Each row below is a small network's average activation on inputs in which a field has the value named, seen along a few directions.
Related values have similar rows: they may be neighbours, one step apart, or belong to one group.
In the rows, zero is written as 500.
Random noise pushes rows far along 5 fixed directions. That doesn't count. These rows show it; they differ only by the noise:
[355 481 505 508 544 360 549 538 526 463 485 602 544 584 540 470 495]
[594 283 528 452 528 274 585 638 396 449 519 462 667 708 363 549 368]
[280 577 551 416 521 449 543 362 632 490 454 460 629 469 601 445 525]
[378 571 483 583 424 645 528 601 555 460 567 597 338 414 678 291 602]
[533 438 566 454 499 373 507 478 552 457 464 567 507 488 443 541 474]
[594 335 559 444 610 304 601 608 407 461 524 499 586 643 364 617 419]
[370 380 473 552 604 133 540 618 459 439 446 753 571 746 440 567 425]


Field NUGEK:
baf: [583 489 577 430 740 511 614 603 305 532 576 508 423 670 423 679 483]
nuna: [593 544 495 584 732 588 519 531 373 575 564 652 204 525 503 588 627]
gak: [599 436 437 619 569 458 512 617 465 509 549 652 262 502 541 524 592]
kadu: [668 475 482 580 648 596 457 634 323 558 610 542 369 516 401 652 494]
falo: [398 667 564 491 657 455 558 390 509 497 499 560 380 508 553 646 598]
tik: [337 570 459 557 594 366 473 417 515 496 511 520 430 590 576 538 572]
pim: [358 501 488 429 389 443 419 350 608 482 305 543 680 527 542 443 422]
tek: [389 650 474 566 731 716 573 679 405 509 536 644 304 418 534 578 604]
ker: [445 503 523 483 698 519 500 387 538 557 435 569 523 458 559 632 540]
fada: [542 500 554 460 504 605 595 530 480 501 568 418 455 403 540 438 565]
vamev: [516 507 403 638 543 349 467 570 440 523 528 605 424 603 419 567 501]
zoti: [437 482 407 560 424 362 492 587 504 489 462 629 560 529 430 498 427]
sul: [518 643 524 526 635 571 505 511 421 523 488 595 356 478 405 663 531]
viso: [297 634 397 693 519 624 593 718 341 508 653 607 298 576 648 453 607]
divo: [648 453 495 437 563 415 460 368 578 534 468 421 643 387 334 667 455]
kab: [439 522 440 433 402 605 428 411 557 553 426 243 801 478 564 399 447]
The values of NUGEK form a network in which each value has 4 neighbours.
List every value one step from sul, in the order listed. -> baf, kadu, tek, viso
List every value one step from tik, in the order listed. -> nuna, gak, falo, vamev
Fewest steps between pim and zoti? -> 2

Field BOG:
gav: [536 554 493 598 534 504 264 441 652 522 416 819 204 308 630 410 624]
suk: [646 462 468 517 391 146 338 423 416 446 515 296 638 654 298 595 402]
naf: [349 691 506 437  92 551 220 276 644 479 277 528 763 499 556 296 329]
gupof: [511 194 368 619 387 506 684 767 436 412 550 420 663 768 652 158 414]
daz: [146 782 547 444 665 639 614 435 672 534 455 722 365 105 592 516 667]
kagi: [558 516 363 580 727 664 511 542 386 607 600 324 510 681 510 541 512]
nibi: [180 513 487 515 631 139 677 520 369 576 629 404 706 828 503 531 499]
fug: [711 470 456 560 533 570 380 487 633 465 333 904 250 204 264 823 504]
fede: [639 242 657 367 328 470 667 648 362 399 587 341 546 695 544 451 430]
The values of BOG form a 3 by 3 grid.
List every value one step from nibi, in the order listed. -> gav, suk, fede
List every value one step from daz, in the order listed. -> gupof, fug
